A small network was shown many inputs. Here are its activations along a few directions, one row for each input.
Each table varies a few parts of the input and shows all the possible inputs, shuffled.
A made-up example of a description, with smaller parts first: one of 2 separate values, together with either a single point or one of 11 places around a ring or (one of 5 places around a ring, together with one of 6 places along a line).
Shared parts are said once, and a part with two or three values counts as separate values.

Other details of the inputs shift rows strongly along two fixed directions, in all tables alike. That doesn't count.

A family of inputs:
R1: [ 10   2 -14 -69  13   6  22 -29 -14   5   3 -34  24]
R2: [-10   2  -2  27 -17  -3 -11  10  13  -6   1  20 -15]
R3: [ 10   6 -12 -57  18   6  20 -17 -22   6 -26   0  16]
R4: [  5   1   6  23  18   3   4  22 -12   7 -40  43 -12]
R5: [  2  -9  18  43  -2  -1 -11  17  15  -1  19 -11  -4]
R6: [ -3   7  -2   9   9  -1   2  12 -13   5 -35  40 -13]
R7: [ -4   9 -13  -8   4   2  10   7 -12   4 -36  44 -11]
R8: [ -7   6  -7 -14  -9  -6  -5 -12  -6  -4   0   0  -1]
R9: [-13   6  -3  13 -20 -10 -16  -2   3  -8   1  16 -13]
R10: [  1  -5   0 -10 -19  -1  -9 -17  18  -9  41 -44  12]
R11: [  1   2  -8 -13  -9   0  -2  -9   1  -5  -1   2   1]
R12: [  0  -5   9  38  -6   1 -11  16  13  -3   4  11  -8]
R13: [  3   4   1  11  26   4  16  24 -20  13 -47  49 -13]
R14: [ -5  -2   9  31 -11  -4 -15   8  12  -4  15  -2  -7]
R15: [ -3 -13  21  58  -7  -1 -14  20  24  -3  33 -19  -6]
R16: [ 12 -10   8 -16  10   6  10 -10   6   4  30 -52  23]
R17: [ -8   0   2  14 -25  -9 -22 -11  13 -13  32 -18  -3]
R18: [ 13  -9   9 -12   9   5   5  -7   6   2  22 -43  21]
R19: [-14   6 -10  20 -18  -4  -7  11   6  -4 -12  40 -21]
R20: [  3  -2   3   7   9   3   6  10  -1   5 -12  10  -1]
R21: [-10 -13  20  55 -28  -7 -28   5  40 -13  75 -54  -3]
R22: [ 10   5  -6 -48  29   5  23 -13 -28  12 -27  -1  14]
R23: [-10  10 -11 -15  -4  -6   0  -7 -12  -1 -13  20  -8]
R24: [ -5  12 -19 -19   1   0   9   3 -16   4 -48  54 -13]
R25: [ 17  -5  -2 -55   8   6  11 -31  -4  -2  24 -58  32]
R26: [-3 -4  6 29 -2  1 -1 16 11  2  7  6 -8]
R27: [ 13  -6   9 -13  24   6  13   0 -10   9  -4 -22  15]
R28: [ 12   1 -10 -66  19   8  24 -25 -15   6   3 -37  26]
R29: [ -2  -1   7  27  -6  -2 -13   7   6  -5   2  10  -9]
R30: [-14   9  -9   9 -14  -8  -9   1  -4  -4 -12  30 -17]
Description of these inputs: one of 5 places along a line, together with one of 6 places along a line.
- Changing only the place on the line of 6 turns R19 into R15. The same change can be made to R11. Which row results? => R4
- Which other rows does R2 become when the place on the line of 6 takes its other values? List them by row number. => R6, R8, R20, R24, R27
- Which other rows does R9 become when the place on the line of 6 takes its other values? List them by row number. => R3, R5, R10, R14, R18

A family of inputs:
R31: [ 14   0   3 -24  17   1  11  -1 -23   9 -37   4  13]
R32: [ 20  -1   0 -16  38  14  26   1 -21  11 -19  14  10]
R33: [ -8  -1   9 -11  -4  -3   1 -11  13   2  42 -49  15]
R34: [  9  -3 -10 -14 -18  15   3  -4  37  -9  32 -24  13]
R35: [  1 -19  14  72 -16   1 -12  19  26  -7  37  -5 -11]
R36: [  4   0  -2 -25  15   0  11  -2 -20   7 -41   3  17]
R37: [ -7  14 -12 -35  20   1  22  -5 -20   9 -17  11  -2]
R38: [ 12   7   6  -6  28   5   7  13 -19   6 -37  31  -6]
R39: [  0  -9  -1  -9 -18   0 -12 -29   2 -11  41 -47  14]
R40: [ 12 -17  11   7   7   5   3  -1   8  -3  25 -38   7]
R41: [  4  -1   8  31  16   6   0  21   1   0 -11  28 -17]
R42: [ -4   1  11  20   1  -2 -11   9   8  -2  -1  -7   8]
R43: [ 11  -3  19   5   5   1 -10  -1   7   0  23 -39  17]
R44: [-28  -1   4  80 -33 -14 -26  36  24   4 -16  55 -36]
R45: [ -8  -5  -6 -10 -13  -8  -1 -11   4  -4  36 -33  -2]
R46: [ -3   9   0   5 -24 -11 -31 -19   9 -20  22  -2  -5]
R47: [-11  -3  -3  -5 -11  -5   5  -9   6  -2  31 -36   1]
R48: [  5  10 -15 -44  -6  -8  -5 -29 -24  -9 -29  17   3]
R49: [  3   6  -3 -36  22   1  13  -7 -12  19 -19  -7  16]
R50: [ 19  -5   5 -30  23   4  15  -4 -21   7 -23 -10  11]
R51: [-13   6  -8 -16   3  -5  17   5 -16  11 -37  32  -7]
R52: [-19  12 -10  21  -6  -8  -6  16  -1  -2  -5  44 -32]
R53: [-15  13  -7  37 -13  -1 -20   8  -6  -8 -18  61 -28]
R54: [  2  -8 -13   5 -32  10   0   5  37 -10  17  -3   1]
- Changing only one part turns R47 into R37. The same change can be made to R40. Which row results? => R41
- What is each input in this table made of? => one of 2 separate values, together with either a single point or one of 11 places along a line
